These are the activations of a small neural network, seen along a few directions. Each row is one input.
In each table, some parts of the input vary, and every possible input appears once, in random order.
Descriptions start from the smaller parts, as in this example, which fits no table here: one of 6 places along a line, together with either a single point or one of 9 places around a ring or (one of 2 separate values, together with one of 8 places around a ring).
Shared parts are said once, and a part with two or three values counts as separate values.

Other details of the inputs vary at random and push rows far along two fixed directions, the same in every table; ignore that.

Rows:
r1: [  2,   1,   2,  11,  -3,  -2,   3,  -7,   5, -15,   3,   8]
r2: [  4,  -2, -10, -19,  -7,  -2,   1,   2,  -8,  21,  -9, -11]
r3: [-10,   1,   1,   8,   1,   3,  -1,  -2,  -1, -16,   7,   5]
r4: [  6,  -1,   0,   8,   4,   2,  -2,  -7,   1, -17,   3,   4]
r5: [  8,  -4, -15, -15, -12,  -2,  -6,   5,   0,  22,  -3,  -4]
r6: [  5,   1,   3,   6,   3,   1,   3, -11,   0, -16,   5,   2]
r7: [-14, -58,  71,   4,  61, -15,  26,  28,  30,  44,  10,   6]
r8: [ -2,  -1,   2,   8,   2,   6,  -1,  -5,  -1, -19,   1,  -2]
r9: [ -4,   3,   3,   9,  -3,  -2,   2,  -4,   3, -15,   3,  11]
r10: [ -1,   1,   1,   7,   1,  -1,  -5,  -3,   1, -16,   8,   9]
r11: [ -5,   0, -11, -14, -11,  -4,   2,   9,  -5,  23, -10,  -1]
r12: [  7,  14,  -5, -12,  -5,   0,  -2,   5,  -4,  30,  -4, -13]
r13: [ -5,   4,   4,   5,   6,  -3,   1,  -6,  -6, -18,   3,   1]
r14: [  5,  15,   6,  15,   8,   4,  -7,  -2,   0, -10,   5,   0]
r15: [ -3,  -2, -13, -17, -15,   2,  -3,   8,   1,  22,  -2,  -4]
r16: [  5,  -4, -14, -16, -12,   5,  -2,   3,   0,  21,  -7,  -9]
r17: [  3,  -4, -15, -15, -16,   2,  -3,   4,   3,  22,  -2,  -6]
r18: [  4,  11,  -8, -10,  -8,   7,  -5,   9,   0,  28,  -5, -13]
r19: [ -6,   2,   0,   8,   5,  -1,  -3,  -1,  -4, -16,   6,   8]
r20: [ -5,  -2, -11, -17,  -7,   2,  -3,   9,  -4,  19,  -9, -10]
r21: [  6,  -1, -13, -17, -13,  -4,   0,   1,  -1,  24,  -1,  -6]
r22: [  4,   0,   2,  10,   0,   2,   4,  -9,   3, -17,  -2,   5]
r23: [ -6,   4,   3,   8,   3,  -2,   2,  -3,  -3, -18,  -4,   4]
r24: [  4,  17,   8,  16,   4,   2,   1,  -3,   1, -10,   0,   1]
r25: [  0,   1,   4,   9,   2,   1,   3,  -6,  -3, -18,  -5,   2]
r26: [ -4,   2,   1,   6,   7,  -1,  -4,  -2,  -4, -19,   1,   3]
r27: [  3,  -1,   1,   7,   6,   2,  -3,  -5,  -4, -19,   0,   1]
r28: [ -3,   4,   4,   6,   0,  -3,   1,  -7,   0, -15,  10,   7]
Each input here is: one of 4 separate values, together with either a single point or one of 6 places around a ring.
- The inputs of r26 and r13 match in every part but the choice among 4 separate values. If r14 is changed in the same way as r26 into r13, which row does it become? => r12
- Which other rows does r1 become when the choice among 4 separate values takes its other values? List them by row number. => r5, r17, r21
- Start at r16 and move only the place on the ring of 6, one step at a time. The first step leads to r8. Which rows follow, in order? => r20, r3, r15, r17

Rows:
r29: [-25, -44,  23,   7,  14,  -9,  16,  -1,  16, -26,  16,  25]
r30: [ -7,  -9,  29,  13,  29, -12,   6,  12,   4,   2,  -1,   5]
r31: [  6, -17,  30,  28,  27,   6,   2,   1,  24, -10,  19,   6]
r32: [ -9, -15, -32, -14, -30,  -2,   1, -14,  -9, -28,  -9,  11]
r33: [ 18,  38, -42,  11, -41,  14, -11, -26, -10, -33,  -2,  -1]
r34: [-12,  15,   9,  14,   7,   2,   1,  -3,  -2, -21,   5,   4]
r35: [  7,  18, -42, -44, -33,   3,  -6,  13, -19,  54, -35, -24]
r36: [  8,   7,   5,  16,   2,   8, -10,  -5,   9, -20,  10,   2]
r37: [  9,  44, -42,  10, -43,  12, -13, -24,  -9, -30,  10,   2]
r38: [ -2,  22, -18,   0,  -6,   8, -14,  -2, -14, -16,  -5,  -6]
r39: [  4, -16,  30,   7,  26,  -2,  13,  -4,   9,   1,   3,  -7]
r40: [  7,  43, -38,   6, -28,   4, -14, -20, -29, -36,  -1,   5]
r41: [-10,   6, -56, -12, -44,   5, -17, -21, -21, -53,   2,  12]
r42: [ 23,  15, -47, -37, -41,  -1, -11,   9,  -7,  64, -15, -14]
r43: [-15, -46,  21,   7,  19, -16,  12,  -2,  13, -27,  12,  28]
r44: [ 14, -20,   5, -30,  -5,  -1,   6,  22,  15,  72, -19, -17]
r45: [  0, -16,  34,  16,  36,   1,   4,  -3,  10, -16,  17,  -3]
r46: [-18,  -6,  37,  23,  30,  -5,  10,   8,   9, -13,   8,   6]
r47: [ -4,  22,  -8,  14,  -6,   3,  -3,  -9, -13, -32, -11,  -2]
r48: [ -1, -15,  29,  12,  26,   2,  14,   4,   5,   3,  -4,   1]
r49: [ -8,  12,   9,  15,   5,   5,   4,  -6,  -5, -19,   9,   6]
r50: [-12, -12,  34,  23,  36,  -1,   1,  10,   7, -17,   5,   2]
r51: [  2,  25, -17,   0,  -8,  -3,  -8,  -5, -15, -13,  -6,   2]
r52: [  5, -13,  29,   6,  28, -10,   8,  -2,   7,   3,  11,   1]
r53: [  2,  13,   9,  16,  -4,   4,  -1,  -7,  11, -15,  13,   6]
r54: [  1, -16,   4, -40,   0,  -7,   9,  21,   5,  77,  -6, -23]
r55: [ 15, -16,   4, -30,  -2, -10,   1,  24,  13,  75, -11,  -9]
r56: [  2, -20,   0, -34,   7,   2,   0,  30,  -2,  73, -15, -19]
- The inputs of r50 and r47 match in every part but one. If r38 is changed in the same way as r50 into r47, which row does it become? => r35
- Describe the family of inputs behind these rows. => one of 4 separate values, together with either a single point or one of 6 places along a line
- List by row number the other rows that have the choice among 4 separate values in common with r37. => r29, r34, r46, r49, r53, r54
- Which other rows does r51 become when the place on the line of 6 takes its other values? List them by row number. => r30, r40, r42, r52, r55

Rows:
r57: [ 13,  46, -71, -51, -59,  12, -29,   8, -28,  46, -26, -39]
r58: [ 12,  10, -42, -10, -32,  -2, -11, -21, -14, -36, -10,   3]
r59: [ 12, -14,  10,  -7,  10,   9,  -4,  21,  14,  46,   0,  -9]
r60: [-16, -21,  10, -27,   9,  -8,   7,  19,  -4,  38,  -2,   0]
r61: [-10,  -9,  12,  -9,  11,  -9,  13,  23,  -1,  44, -19,  -6]
r62: [ -2, -12,   7,   4,  10,   3,   9, -14,  -7, -35,  -5,   6]
r63: [ -1, -20,   8, -11,  -6,  -5,  14,  11,  22,  46,   1,   1]
r64: [ 23,   2,  11,  22,   9,   7,   1, -16,   4, -21,   4,   4]
r65: [  8,  16,  12,  27,   3,   4,   3,  -8,  11, -15,   6,  15]
r66: [ 13, -12,   4,  15,   0,   3,   8, -21,  10, -27,  12,   3]
r67: [  2,   0,   7,  16,  19,  -1,   6, -12, -12, -29,  -9,  -2]
r68: [-11,   4,   5,  19,  19,   7,  -4,   1,  -8, -27,   1,  -3]
r69: [ -3,  21,  17,  14,  15,  -3,  -4,  -5,  -1, -21,  14,  -1]
r70: [-10,  -6,   4,   9,   3, -12,  -5,  -5,   2, -28,  16,  18]
r71: [ -1, -21,   8, -16,   1,  -7,   7,  11,  14,  46,  15,  -1]
r72: [-14, -28,   7, -25,  10,   5,   2,  22,   2,  35,  -9,  -7]
r73: [  8,  15,  11,  21,  10,   3,  -4,  -7,   3, -15,  19,  13]
r74: [ -9,  -5,   5,  14,  -4, -10,   3,  -4,   9, -29,   3,  20]
r75: [  9,  75, -65, -13, -65,   7, -21, -19, -31, -19, -18, -15]
r76: [ -6, -34,   2, -21,   6,  -5,  -5,  22,  14,  34,  -5,  -3]
r77: [ 14, -13,  17, -18,  15,  -4,   5,   9,   6,  42, -17, -23]
r78: [ -1,  -6,   2,  18,   0,  11,  -3,  -9,  13, -24,  21,   4]
r79: [-13,  12,   8,  17,  19,  -5,   1,  -1, -13, -23,   8,   5]
r80: [-17,   0,  11,  12,   1,  -1,  10,  -4,  -3, -28,  -1,  15]
- Describe the family of inputs behind these rows. => one of 4 separate values, together with one of 6 places around a ring
- The inputs of r67 and r68 match in every part but the choice among 4 separate values. If r77 is changed in the same way as r67 into r68, which row does it become? => r57
- Which other rows does r70 become when the choice among 4 separate values takes its other values? List them by row number. => r58, r74, r76
